Each row below holds a small network's activations on one input, seen along a few directions.
In each table, some parts of the input vary, and every possible input appears once, in random order.
Descriptions start from the smaller parts, as in this example, which fits no table here: line(4) and (point or line(11) or (values(3) and ring(8))).
Shared parts are said once, and a part with two or three values counts as separate values.
In the rows, zero is written as 128.

Other details of the inputs vary at random and push rows far along two fixed directions, the same in every table; ignore that.

A family of inputs:
row 1: [134 133 147 140 152 193 156 121 144 115 130 123 155]
row 2: [131 141 102 127 125  84  88 141  92 122 146 138 117]
row 3: [131 132 136 129 154 185 168 126 147 131 129 136 153]
row 4: [127 144 108 116  84 130 104 153 129 146 134 122 102]
row 5: [141 116 144 107 163 138 135 100 135  92 144 143 173]
row 6: [117 136 103 122 102  98  79 140 129 143 134 145 100]
row 7: [131 126 136 102 136 158 121  97 171 106 135 151 169]
row 8: [122 152  93 152 113 130 121 169 104 162 123 129 103]
row 9: [128 136  89 119 110  91  85 137 136 156 125 136 104]
row 10: [132 137 132 133 154 187 163 124 148 120 129 126 153]
row 11: [148 155 105 161 120 112 118 152  86 129 137 136 104]
row 12: [123 141  93 123 100 107  74 136 128 135 135 143 108]
row 13: [134 132 149 143 141 190 151 129 139 119 133 131 158]
row 14: [ 85  54 206 181 138  65 176  82  88 122  72  52  93]
row 15: [138 151 102 154 122  97 130 162  90 142 125 142  98]
row 16: [122 135  99 119 108  96  85 142 137 150 134 144 104]
row 17: [130 131 153 137 142 185 156 132 139 128 131 138 156]
row 18: [128 147 102 123  79 128  96 152 123 139 130 113  99]
row 19: [144 136 161 142 151 151 164 123 122 111 137 152 155]
row 20: [140 132 142  92 128 178 154 112 175 127 140 130 158]
row 21: [135 138 101 118 133  79  94 153 101 134 142 146 112]
row 22: [126 146  99 116  86 118 108 157 131 155 134 119  98]
row 23: [ 77  35 191 143 146  40 150  75 100 120  76  56 110]
row 24: [135 121 160 104 160 134 133 112 133 100 150 158 169]
row 25: [140 137 145  97 121 188 142 113 170 107 136 125 162]
row 26: [ 86  56 191 174 142  68 183  88  95 122  72  60  92]
row 27: [130 143  84 119 110 100  85 134 141 142 127 135 117]
row 28: [132 154  86 115  91 121 104 149 132 146 125 106  96]
row 29: [145 113 140 101 167 130 140 112 140 108 141 151 165]
row 30: [151 131 142 132 164 159 176 119 135 109 133 155 154]
Description of these inputs: ring(5) and ring(6).
The inputs of row 11 and row 30 match in every part but the ring(6) part. If row 2 is changed in the same way as row 11 into row 30, which row does it become?
Answer: row 29

A family of inputs:
row 31: [140 173  76 117 117 144  82 150 137 130 155 172 138]
row 32: [163 168  87 142 139 145 125 154 114 131 148 151 141]
row 33: [151 172  96 137 130 158 125 159 115 133 156 165 120]
row 34: [165 157 118  99 136 199 130 117 184 101 161 168 176]
row 35: [131 167  87 150 103 108 114 166  89 148 128 116  76]
row 36: [ 71  68 173 140 116  65 113 110 107 143  97  73  94]
row 37: [114  97 157 112 142 112 122 104 127 113 125 109 136]
row 38: [140 140  89 107 142 117 117 136 137 136 132 146 127]
row 39: [108 117 125 137  94  70 102 140 114 152 113 117  87]
row 40: [147 160  82 103 113 149  88 155 133 127 160 143 131]
row 41: [125 106 161 104 133 112 135 104 131 116 126 123 146]
row 42: [155 167  86  98 102 142  97 155 133 135 158 151 132]
row 43: [132 120 134 124 132 114 119 107 140 115 123 130 128]
row 44: [119  91 202 115 157 170 165  71 187  98 126 138 183]
row 45: [144 166  68 108 132 140 102 160 148 149 150 172 130]
row 46: [114 134 108 126  93  75  86 152 102 158 127 124  91]
row 47: [ 91  91 152 170 116  81 140 132  82 149  89  88  75]
row 48: [123  91 216 131 170 189 204  77 162 102 110 105 188]
row 49: [108 122 130 158 111  99 138 144  91 142  99  89  82]
row 50: [137 142 128 139 135 157 145 141 126 125 124 122 136]
row 51: [139 124 135 112 126 115 126 120 139 116 131 140 136]
row 52: [110  71 200  97 168 174 197  65 191 108 111 110 183]
row 53: [ 88  79 169 170 125  63 159 108  82 135  93  69  80]
row 54: [177 175  94 124 157 190 140 154 140 106 166 178 175]
row 55: [152 163  96 146 131 151 118 157 114 145 141 153 130]
row 56: [119 127 103 164 114  78 125 154  77 141 113 106  79]
row 57: [124 155  62 132  86  99  71 153 106 147 129 121  88]
row 58: [ 75  68 162 147 116  50 117  88  98 132  79  70  91]
row 59: [166 155 124  90 129 192 138 126 180 104 162 171 178]
row 60: [112  73 220 138 173 180 199  82 154 103 109 117 181]
What do these inputs look like to the network?
Answer: values(3) and (point or line(4) or ring(5))
The inputs of row 36 and row 40 match in every part but the values(3) part. If row 47 is changed in the same way as row 36 into row 40, which row does it become?
Answer: row 49
Start at row 46 and move only the ring(5) part, one step at a time. The first step leads to row 36. Which rows follow, in order?
Answer: row 31, row 44, row 39
Which other rows agree with row 37 in the values(3) part? List them by row number.
Answer: row 32, row 38, row 41, row 43, row 51, row 53, row 54, row 56, row 58
Which other rows does row 35 become when the values(3) part takes its other values? List them by row number.
Answer: row 33, row 53

A family of inputs:
row 61: [ 94  82 153 117 162 104 140  88 148 149  99 110 148]
row 62: [149 137  79 111 130  67  86 167  93 142 150 150  92]
row 63: [120 154  94 141  84  77  64 149 118 170 123 150  88]
row 64: [ 90  61 192 104 126  88 140 107 149 140 114 102 117]
row 65: [147 154  51 106 105  94  93 161 116 152 122  99 106]
row 66: [186 172 129 118 145 193 157 149 124  96 162 153 184]
row 67: [156 146 130  72 111 168 119 131 165 113 156 135 176]
row 68: [142 132 116 103 159 157 103 124 133  92 157 169 179]
row 69: [143 163 130  99 116 187 151 133 158 114 166 174 156]
row 70: [135 162  56 153 113 123  95 152 108 148 132 106  81]
row 71: [123 147  66 152 115  70  86 142 116 174 102 133  85]
row 72: [115  89 189 130  96 129 158 102 133 129 110  80 132]
row 73: [140 142  61 139 115  73 103 162 126 162 114 133  69]
row 74: [189 166 120 112 142 183 151 133 136  90 171 159 187]
row 75: [167 153 132  93 131 178 133 137 192 113 167 195 162]
row 76: [107  92 185 156 156 100 152  93 113 125 115 127 148]
row 77: [119  73 179 111 132  81 146  90 105 109 106  69 139]
row 78: [104  85 202 137 128 133 170 128 137 144 114 115 117]
row 79: [118  92 165 144 132 134 182 110 119 140  82  62 125]
row 80: [156 167 106 127 158 218 147 134 151 115 148 138 156]
row 81: [ 80  72 187 144 106 111 121  89 144 119  92 102 123]
row 82: [121  89 156 138 129 124 176  98 134 133  93  69 131]
row 83: [151 156  57 134  91  86  99 154 116 150 105  98  86]
row 84: [101  74 174 152 156 114 187 120 129 152  87  91 105]
row 85: [ 98  95 187 141 112 146 140  92 138 117 124  86 123]
row 86: [129  79 181 133 151  88 159  97 131 108 113 127 124]
row 87: [114 151  88 114  98  83  57 156 117 173 139 149 104]
row 88: [170 169 117  97 147 163 148 118 146  80 162 188 168]
row 89: [103  97 185 130 109 134 126  83 153 106 114  90 123]
row 90: [110 145  88 117  82  92  54 151 107 145 139  97  77]
row 91: [114 160 104 156  92 103  84 175  92 185 125 143  86]
row 92: [108  83 172 149 143 109 131  88 122  93 104 120 143]
row 93: [133 165  53 127 104  90 111 150 119 146 114 131  78]
row 94: [141 174  87 163 117 118  93 170  69 126 144 115  90]
row 95: [107  91 181 158 141 114 148  88 103  98 121  81 123]
row 96: [163 158 144 110 108 201 147 147 142 124 148 138 163]
row 97: [139  94 176 130 126 101 155  88 121  96 106  91 142]
row 98: [ 95  86 161 155 154 111 160  91 137 154  93 108 133]
row 99: [143 145  98  94 157 176 119 116 165 108 149 126 159]
row 100: [128 143  81 128 126  57  65 149  80 156 135 146 103]
row 101: [122  80 185 145 156  99 172 110 120 115 124 122 128]
row 102: [ 80  75 186 152 112 131 133 101 132 127 107 105 128]
row 103: [150 165 134 120 151 170 168 143 116  98 155 165 158]
row 104: [162 151 134 104 135 190 145 147 178 123 177 192 163]
row 105: [103 144  99 163  82 116  77 179  86 162 119 125  79]
row 106: [107 140  79 118  89 102  49 163 114 148 137 136 102]
row 107: [110  86 172 117 151 111 127  83 114  94 126  86 137]
row 108: [175 163 128  91 103 185 127 127 177 103 153 154 175]
row 109: [175 167 118 115 151 181 118 111 149  71 168 164 170]
row 110: [161 159 113  71 158 163 139 123 139  88 173 182 178]
row 111: [110 146 101 155  87  83  78 157 101 181 128 140  84]
row 112: [137 138 100 136 153 187 136 128 157 119 138 157 163]
row 113: [117 167  97 135  77 115 112 178  88 161 130 131  72]
row 114: [110 153  83  97  79  80  83 161 107 153 137 127  80]
row 115: [ 94  89 199 169 156  95 158 108  95 135  97 107 134]
row 116: [ 91  86 158 138 136 109 187  92 128 134  91  87 110]
row 117: [131 133  59 114 127  74  95 168 122 167 127 127  81]
row 118: [ 95  99 162 139 143 133 194 108 121 137  88  91 115]
row 119: [137 148  97  77 153 159 148 122 163 117 142 150 159]
row 120: [154 159 125 115 146 159 161 127 126  94 163 171 159]
row 121: [161 143 104 118 162 173 161 141 169 131 152 170 152]
row 122: [ 94  94 185 117 102 107 156  89 147 118 103 108 116]
row 123: [123 145  79 169 111  87  79 164  73 132 133 136  95]
row 124: [154 162 126 138 163 200 133 151 128  91 160 181 186]
row 125: [120 163  98 154  80 128  81 170  88 154 135 104  69]
row 126: [168 154 137 126 168 168 159 160 132 109 163 179 160]
row 127: [169 162 123 117 162 157 121 115 151 104 158 202 185]
row 128: [107  93 153 141 139 124 145  79 150 113  94  75 117]
row 129: [111 143  67 171 115 114  97 173  88 165 102 114  79]
row 130: [ 93  76 150 150 140 115 140  88 147 122  81  98 127]
row 131: [153 166 110 128 171 199 150 139 157 143 142 180 177]
row 132: [ 88  73 144 122 153 122 132  95 146 125  98  98 144]
What do these inputs look like to the network?
Answer: values(3) and line(4) and ring(6)
The inputs of row 115 and row 76 match in every part but the line(4) part. If row 113 is changed in the same way as row 115 into row 76, which row does it become?
Answer: row 69
The inputs of row 119 and row 118 match in every part but the line(4) part. If row 64 is changed in the same way as row 119 into row 118, which row does it become?
Answer: row 78
Which other rows does row 100 become when the values(3) part takes its other values? List them by row number.
Answer: row 61, row 87
Which other rows does row 97 become when the line(4) part takes its other values? List them by row number.
Answer: row 66, row 74, row 77

A family of inputs:
row 133: [ 91  75 207 160 128 124 162 100  99 113 100  73 124]
row 134: [136 156  99 111 105 163 114 150 169 153 136 148 130]
row 135: [101 118  94 158 103  87 117 149  96 169  89  67  61]
row 136: [143 150  64 105 143 126  90 147 160 148 143 179 140]
row 137: [115  91 162 120 190 159 175  89 176 125 117 152 174]
row 138: [114 129  92 128  76  56  74 129  93 134 112  80  69]
row 139: [182 185  60 109 146 185 135 144 154 110 155 153 151]
row 140: [ 86  77 226 140 105 125 147  95 133 126 114 101 130]
row 141: [ 81  72 190 149 125 129 179 100 150 154  80  80 109]
row 142: [170 175  92 118 112 136  91 141 112  97 164 143 136]
row 143: [189 197  75 127 150 196 142 153 132 100 163 168 164]
row 144: [104  85 172 106 151 115 128  79 165 114 121 141 161]
row 145: [156 156 105 136 133 107 117 157  89 116 150 152 121]
row 146: [ 90  77 194 107 116 138 139  85 152 112 112  87 144]
row 147: [114 126 105 166 126  60  89 156  75 148 120 141  85]
row 148: [129 130  87 128 134  87 130 149 109 152 117 120  92]
row 149: [162 169  99 107 148 150  88 144 142 113 178 210 168]
row 150: [166 168  58 103 118 141 105 138 147 122 140 129 131]
row 151: [150 154 103 115 116  93  89 155  96 122 157 153 117]
row 152: [123 130  99 160 128  62 132 155  69 155 107 107  76]
row 153: [119 138  86 122 100 119 100 145 130 156 114  98  99]
row 154: [131 104 181 145 143 137 164  95 112  83 121  99 149]
row 155: [143 124 153 133 199 177 180 103 160 111 135 178 192]
row 156: [140 149  88  95 108  93  85 147 120 130 149 149 114]
row 157: [ 84  75 218 170 110 112 162 107 106 134  96  89 108]
row 158: [132 138 160 142 138 194 173 135 148 135 132 153 151]
row 159: [130 124  86 113 120  74 112 137 121 150 116 113 100]
row 160: [105 124 130 145  85  88  86 144  83 140 123  91  85]
row 161: [105 102 194 101 111 170 144  96 181 118 131 132 160]
row 162: [150 142 162 122 172 237 189 117 162 101 147 152 198]
The inputs of row 160 and row 140 match in every part but one. If row 135 is changed in the same way as row 160 into row 140, which row does it become?
Answer: row 141
What do these inputs look like to the network?
Answer: line(5) and ring(6)
Which other rows does row 150 become when the ring(6) part takes its other values? List them by row number.
Answer: row 138, row 139, row 142, row 143, row 154
Which other rows does row 147 become when the line(5) part takes its other values? List them by row number.
Answer: row 133, row 145, row 154, row 157
